A small network was shown many inputs. Here are its activations along a few directions, one row for each input.
Each table varies a few parts of the input and shows all the possible inputs, shuffled.
A made-up example of a description, with smaller parts first: one of 6 places along a line, together with either a single point or one of 9 places along a line or (one of 3 separate values, together with one of 5 places around a ring).
Shared parts are said once, and a part with two or three values counts as separate values.
In the rows, zero is written as 128.

Other details of the inputs shift rows strongly along two fixed directions, in all tables alike. That doesn't count.

Table:
r1: [107 134 124 113 169 157 129 121 128 142  94 124]
r2: [150 129  75 115  45  85 141 126  99 130 174 138]
r3: [144 138 182 158 112 116 125 138 135  90 129 122]
r4: [110 127 120 118 169 163 116 123 128 145  96 129]
r5: [105 124 114 117 166 135 114 131 148 176 137  96]
r6: [154 119 102 111  60 104 136 133  91 107 173 186]
r7: [166 140 159 144 109 133 110 131 129  89 103 104]
r8: [ 99 137 116 134 159 135 111 118 140 181 135 108]
r9: [102 126 125 118 168 154 143 122 139 132  93 124]
r10: [152 143 172 147 117 125 122 134 131  82 125 111]
r11: [ 99 110  35  95 101 108 152 113 104 182 160 158]
r12: [ 91 132 138 130 168 126 138 113 144 144 110 141]
r13: [106 116 123 132 175 145 130 121 138 139 105 136]
r14: [ 96 143 120 130 159 130 123 117 140 179 134 103]
r15: [101 118 133 137 170 131 126 113 145 152 111 148]
r16: [157 142 175 146 121 133 116 139 127  88 133 116]
r17: [168 133 167 144 115 153 105 142 127  92 123 116]
r18: [157 118  97 108  71 119 137 140  88  94 164 171]
r19: [166 133 163 147 112 136 118 136 135  86 109 109]
r20: [153 144 160 137 105 109 112 139 145 119 149  68]
r21: [154 125 177 166 114 121 113 138 135  98 130 129]
r22: [ 92 124 141 134 173 137 140 128 138 145 115 146]
r23: [159 136 166 154 118 122 117 134 135  84 120 114]
r24: [161 119  91  94  60 127 153 141  85  93 154 165]
r25: [104 124 110 121 162 120 128 125 156 169 123  90]
r26: [ 95 118 136 139 173 142 128 130 137 148 116 151]
r27: [110  94  46  84 119 141 164 123 101 143 124 181]
r28: [ 99 114  41  69 111 130 171 117  91 139 119 173]
r29: [ 98 125 132 136 169 122 134 113 148 146 105 144]
r30: [150 131 176 165 113 112 121 137 139  93 123 126]
r31: [ 90 144 118 131 156 123 129 113 145 172 126  98]
r32: [107 117 112 122 163 128 120 126 153 175 129  93]
r33: [159 144 163 135 109 116 106 143 141 125 157  73]
r34: [150 125 107 106  60  99 148 131  91 104 171 181]
r35: [169 134 161 145 110 142 102 132 126  95 109 108]
Description of these inputs: one of 5 places around a ring, together with either one of 2 separate values or one of 5 places along a line.
Q: The inputs of r4 and r35 match in every part but the place on the ring of 5. If r17 is changed in the same way as r4 into r35, which row does it become?
A: r27
Q: Which other rows agree with r10 in the place on the ring of 5? List them by row number.
A: r3, r9, r12, r20, r28, r31
Q: Change only the place on the ring of 5 in r31. List by row number the other rows that result.
A: r2, r8, r11, r14

Table:
r36: [161 152 192 159 126 132  89 133 143 116 138  90]
r37: [184 116 110 116  38 123 141 147  75  65 152 181]
r38: [165 148 180 148 116 127 103 140 152 110 127  51]
r39: [164 139 195 161 132 140 108 133 140  74  91 114]
r40: [ 86 122  98 111 189 143 130 113 157 185  96  93]
r41: [183 119 107 111  34 109 148 135  84  56 146 175]
r42: [ 86 115 124 117 209 170 132 121 137 150  81 157]
r43: [ 72 116 126 134 204 134 128 118 154 182 122 146]
r44: [172 129 110 119  22  79 140 133  92  90 176 157]
r45: [104  94  36  67 113 139 171 122  81 132 136 218]
r46: [146 143 201 174 126 105 113 136 156 100 137  97]
r47: [165 149 182 154 126 135  82 138 142 115 138  75]
r48: [ 80 128 100 119 193 138 128 111 152 178  98 102]
r49: [151 139 199 183 127 119  97 137 150 112 142 107]
r50: [ 72 133 113 120 195 136 145 112 152 175 103 112]
r51: [ 64 129 122 125 193 130 145 114 153 173 103 124]
r52: [ 89  97  34  88 102  87 179 116 102 158 159 200]
r53: [ 93 105  38  75 101 109 164 121  90 167 165 200]
r54: [158 154 181 155 121 122 102 137 147 103 128  61]
r55: [ 80 126 101 123 194 153 121 118 145 185 108 106]
r56: [180 133 102 114  23  86 140 132  91  91 176 144]
r57: [ 78 119 121 117 205 158 152 120 143 140  71 144]
r58: [151 147 197 174 120 128  94 135 144 114 133  98]
r59: [ 97  99  33  67 107 127 192 121  86 121 126 206]
r60: [172 144 181 148 121 140  83 141 147 121 137  65]
r61: [179 131 103 119  26 101 133 139  84  99 185 149]
r62: [169 143 177 157 117 141  88 141 146 121 132  62]
r63: [ 82 115 118 126 204 173 136 117 138 149  79 151]
Q: Describe the family of inputs behind these rows.
A: one of 4 places along a line, together with either one of 2 separate values or one of 5 places along a line
Q: The inputs of r57 and r37 match in every part but the place on the line of 4. If r54 is changed in the same way as r57 into r37, which row does it become?
A: r55
Q: Change only the choice among 2 separate values in r45. List by row number the other rows that result.
A: r42
Q: Change only the choice among 2 separate values in r39. List by row number the other rows that result.
A: r41

Table:
r64: [125 122 111 109  87 103 152 144 114 132 166 138]
r65: [ 77 113  97  98 178 129 155 105 132 153  99 188]
r66: [147 157 188 168 141 150  98 125 147 125 118  79]
r67: [ 99 127  97 107 148 102 135 110 133 157 138 144]
r68: [167 129 167 145 138 154  91 145 133 104 118 102]
r69: [193 123 146 135  63 133 100 150 107  85 159 122]
r70: [150 162 188 157 148 159  93 131 134 106 101  82]
r71: [122 133 159 135 157 137 133 136 154 131 126  90]
r72: [ 91 127 121 153 175 117 129 112 156 154 104 108]
r73: [154 116 119 111  55 102 166 147  89  72 170 185]
r74: [109 137 111 127 115 127 129 123 113 161 141 138]
r75: [155 142 149 115 127 128 112 126 131 104 111 110]
r76: [132 131 187 178 152 132 120 123 155  96  83 121]
r77: [110 159 176 169 173 136  99 117 152 146 121  93]
r78: [ 98 102  66 108 144 119 137 124 117 168 155 167]
r79: [164 127 102 100  39  82 134 130  97 115 173 156]
r80: [140 121  87  83  86 119 162 147  94 100 152 146]
r81: [147 121 154 149 120 128  98 141 135 140 145 119]
r82: [119 154 173 153 169 168  98 122 144 137  99  87]
r83: [ 87 115  76  87 170 129 149 104 139 178 113 143]
r84: [168 132 131 137  88 122 126 136 118  82 113 108]
r85: [ 79 108  64 105 163 142 155 112 131 163  92 135]
r86: [171 102 109 121  55 115 136 143  86  84 166 201]
r87: [130 135 157 126 136 141 129 143 138 112 129  98]
r88: [ 91 119 106 137 152 120 138 117 146 168 104 121]
r89: [107 112  80 120 135 125 154 116 134 151 111 128]
r90: [ 63 118  84 103 177 117 162 123 137 171 141 142]
r91: [183 124 162 152  99 134  98 144 133 107 149 105]
r92: [109 137 143 142 146 145 132 119 118 125 112 163]
r93: [150 134 130 109 104 124 119 124 123 112 129 123]
Q: The inputs of r67 and r72 match in every part but one. If r83 is changed in the same way as r67 into r72, which row does it become?
A: r89
Q: Describe the family of inputs behind these rows.
A: one of 5 separate values, together with either a single point or one of 5 places along a line
Q: Which other rows agree with r87 in the choice among 5 separate values? List them by row number.
A: r64, r71, r73, r80, r90
Q: Change only the place on the line of 5 in r78. List by row number the other rows that result.
A: r68, r69, r81, r91
